Each row below holds a small network's activations on one input, seen along a few directions.
Each table varies a few parts of the input and shows all the possible inputs, shuffled.
A made-up example of a description, with smaller parts first: line(4) and (point or ring(11) or (values(3) and ring(5))).
Shared parts are said once, and a part with two or three values counts as separate values.

Other details of the inputs vary at random and push rows far along two fixed directions, the same in every table; ignore that.

A family of inputs:
R1:  3 -5  1 -4 -1  6 -1 -1 -1 -1 -5  0
R2:  0 -6 -4  1  3  1 -6  4 -5 -6 -5  0
R3: -1 -7  1  3  4 -2 -3  0 -7 -6 -5  4
R4: -2  1  3 -1  6 -3 -2 -1 -8 -6  2  4
R5:  6 -5  0 -3 -1  7 -1  0 -1 -2 -6 -1
R6:  7  5  2 -3 -3  3 -2  2  1  2  2  3
R7:  4  4  3 -4 -3  1 -3  2  1  3  3  3
R8:  2 -6  2 -3 -1  4 -2 -2 -1  0 -4 -1
R9:   7 -27 -33  35   4 -44  45  20  19  40  15 -22
R10:  2  2 -3  0  1 -4 -8  7 -4 -1  3  4
R11:  2  0  0 -6 -3  0 -1 -3  0  1 -4  0
R12:  2  2  5 -3 -3 -4 -5  0  0  4  3  2
R13:  0  2  7 -4  2  0 -1 -3 -3  1  1 -3
R14:  1  1  6 -7  2  0 -2 -3 -3  0  2 -3
R15: -1 -1 -1  0  2 -5 -3 -2 -6 -5 -5  6
R16:  0  0 -6 -3  1 -3 -5  3 -4 -5 -5  1
R17:  4  2  2 -7  1  3  1  0 -2  1  3 -2
R18:  2  4  4 -4 -4  0 -5  0  1  3  3  3
R19:  0 -6  4 -2 -1  2 -3 -3 -1  0 -5 -2
R20: -52  32  -8  42  -6  39  23 -17  42 -18  14   3
R21:  0 -6  5  0  0  2 -3 -3 -2  0 -6 -2
R22:  2  3  6 -1 -2 -3 -5  0 -1  5  2  1
R23:  2  2  3 -7  1  1  0 -2 -2  1  3 -2
R24:  6  2 -2 -6 -3  4  1 -1  0 -1 -5  0
R25:  0  2 -3 -3  6 -2 -4  4 -6 -5  2 -1
R26:  0  0  2 -6 -3  0 -2 -4  0  0 -5  0
R27:  0  3  3  2  2 -5 -7  2 -6 -3  2  9
R28:  6  3  1 -6  1  4  2  0 -2 -1  2 -2
Each input here is: line(4) and (values(2) or line(5)).
Changing only the line(4) part turns R25 into R2. The same change can be made to R28. Which row results?
> R5
Start at R20 and move only the line(5) part, one step at a time. The first step leads to R26. Which rows follow, in order?
> R11, R9, R24
Change only the values(2) part in R16. List by row number the other rows that result.
> R15

A family of inputs:
R29:   6 -24 -17  24  -4 -35  43   5  22  43   9 -25
R30: -23  39   4  11  -9  53  -1  -4  27 -21  19  11
R31:  44 -26  12 -19   0 -44  11  13 -11  50  12 -24
R32: -27  -1 -32  44  12  -7  38   7  21  -3  15 -11
R33:  19   8   7 -38   5 -12 -27   3 -29 -11 -10  10
R34: -12  11 -11   5   6   0   5   0   1 -13   3   5
R35: -44  34  11  26  -3  30 -10 -13  16 -24  14  21
R36: 19 -2 -9 -3 -7 -9  4 15  4 17  7 -2
R37:  23 -13  22 -40  -7   5 -16 -15 -18   3 -27  -7
R38:  16 -15   5 -32  15   1 -21   0 -35 -21 -20   1
R39:   4  -7   7  12   7 -24  -7  11  -9  13  17   3
R40:  14 -17 -35  27  -4 -34  32  24  21  35  12 -14
R41: -23 -16 -13  38   0  10  44  -9  34  14   8 -25
R42:   8   4  -8  -2   7 -23   4  13 -10   8  16  -1
R43:  -4  35  22 -28   6  27 -29  -6 -18 -30  10  16
R44: -19  -7  -1  21   4   1  -4  -4   0 -13  -8   6
R45:  27 -22   4 -33   0  14 -21   2 -23 -11 -29   0
R46:  13  -4  18 -24  -1 -18 -37  -2 -28  -6 -16  17
R47:  27   5  30 -44 -11   1 -20 -10 -15  13  -9  -1
R48: -33  36  13   5 -16  41   7 -26  33 -12   5   4
R49: -16  14  20 -12  -2  19 -35 -17 -15 -32 -18  26
R50: -28  30  -8  13 -12  49   4 -11  28 -26  -3  14
R51: -16  -8 -34  44  -2   7  37   8  34   7   7 -12
R52:  24 -56  -6   4  16 -51  -1  18 -29  20 -14 -13
Changing only one part turns R34 into R42. The same change can be made to R29. Which row results?
> R47
What do these inputs look like to the network?
> line(4) and line(6)
Change only the line(4) part in R46. List by row number the other rows that result.
> R33, R40, R48
Change only the line(6) part in R51. List by row number the other rows that result.
> R30, R36, R40, R45, R50
Start at R39 and move only the line(6) part, one step at a time. The first step leads to R35. Which rows follow, in order?
> R46, R49, R44, R52
